These are the activations of a small network on made-up records, seen along a few directions, one row for each record.
Here are examples, each followed by its value of one field, F.
The largest differences between rows may come from other fields.
In the rows, zero is written as 500.
Random noise pushes rows far along 8 fixed directions. That doesn't count. These rows show it; they differ only by the noise:
[634 479 374 370 597 358 467 457 313 478 475 656 440 553 483 500 474 549
 397 537 317 475 590 428]
[547 443 413 552 651 504 386 501 620 566 572 713 663 661 443 497 537 484
 499 575 541 511 571 474]
[511 561 399 307 568 194 563 538 445 323 430 524 550 546 552 569 408 498
 375 536 477 314 542 671]
[300 738 548 210 457 342 477 505 504 422 471 648 600 530 401 590 465 653
 473 514 477 324 575 749]
[374 564 677 558 575 371 411 473 731 475 456 459 597 706 553 433 514 460
 565 559 724 428 536 661]
[394 733 454 268 472 427 512 503 588 325 496 629 611 482 348 528 457 637
 545 495 477 354 523 630]
[588 500 580 494 568 493 380 422 455 643 525 576 394 662 475 426 503 549
 491 475 451 586 568 390]
[592 452 533 447 488 500 475 504 535 633 587 565 442 632 505 427 474 512
 483 396 515 568 491 393]
[466 602 535 398 475 444 534 423 553 313 416 544 465 483 476 335 510 579
 623 545 464 446 525 477]
[519 711 482 328 564 433 285 464 441 589 583 643 510 666 261 646 453 631
 393 384 425 456 549 508]

[609 437 499 599 622 590 445 440 546 574 517 578 447 602 483 376 514 499
 574 566 455 632 569 371]	f8
[360 752 489 474 538 438 309 440 512 357 487 569 630 518 256 651 555 549
 489 532 476 377 500 555]	f2
[417 632 657 616 571 491 453 410 661 406 409 402 526 556 498 415 530 517
 619 619 654 488 533 633]	f9
[374 476 600 441 513 460 444 499 394 660 494 580 519 540 523 579 502 551
 444 562 466 513 579 668]	f3
[537 610 571 522 446 713 481 370 369 490 484 621 357 364 392 371 584 642
 661 606 272 625 567 286]	f2
[410 392 548 439 403 614 467 564 431 807 603 686 532 532 495 576 556 527
 419 426 451 561 540 517]	f5
[752 396 452 600 599 459 611 610 499 628 570 335 421 620 629 566 344 403
 375 409 571 615 479 463]	f7
[542 420 303 394 443 494 633 592 486 384 526 532 573 357 534 528 445 487
 477 477 443 452 411 461]	f3
[359 484 657 501 349 644 464 487 595 647 533 534 480 517 533 405 582 530
 587 473 591 579 458 453]	f9
[629 442 494 582 544 514 348 472 466 695 578 382 413 614 460 537 445 425
 422 336 551 595 454 395]	f1
[291 522 529 474 498 407 307 443 658 429 441 587 662 596 421 486 592 470
 559 524 623 376 469 607]	f8
[534 220 591 605 400 402 674 513 554 423 380 186 306 437 849 214 513 298
 572 412 643 525 338 423]	f6
[410 585 533 571 681 484 424 500 536 537 458 479 575 552 475 582 494 524
 494 624 535 460 592 726]	f6
[598 311 305 527 618 539 521 398 318 394 384 686 477 348 579 385 598 492
 552 712 250 558 632 363]	f4
[627 510 403 511 597 551 585 620 577 636 608 469 589 564 489 648 372 470
 405 453 550 531 494 563]	f5
[430 399 462 420 510 473 550 537 265 675 503 727 571 442 607 611 529 563
 361 648 349 478 685 649]	f1
[299 356 439 460 441 602 492 454 397 511 386 847 610 329 543 403 691 612
 605 747 308 508 635 510]	f7
[390 485 359 409 462 466 466 521 570 339 489 574 648 416 412 518 564 487
 495 484 467 386 442 547]	f4

Here are new rows. What is F for each?
[346 665 648 333 369 472 406 504 490 570 539 428 448 519 420 589 450 586
 485 299 544 476 437 593]	f3
[324 651 684 453 440 463 348 376 441 482 359 463 427 514 438 465 588 578
 570 524 464 451 534 510]	f5
[405 419 557 408 446 354 364 462 431 572 447 559 475 620 551 471 558 468
 428 472 492 441 480 467]	f8
[580 190 314 517 516 540 557 584 444 609 619 737 598 479 585 512 555 435
 430 529 443 571 514 355]	f3
[467 317 473 443 255 501 617 599 622 431 575 456 520 453 607 370 542 414
 561 322 615 507 299 329]	f3
[524 567 397 608 582 341 491 512 507 245 467 462 611 528 480 615 508 378
 456 569 556 369 495 519]	f2
[453 594 480 365 481 576 465 475 517 552 510 554 464 453 414 497 445 613
 533 426 411 504 497 560]	f8
[468 400 382 485 529 556 340 507 514 619 565 611 606 511 433 582 554 468
 433 420 468 505 472 494]	f4
[573 279 471 452 466 374 668 629 399 613 526 362 440 501 751 586 400 362
 291 405 517 487 461 620]	f4
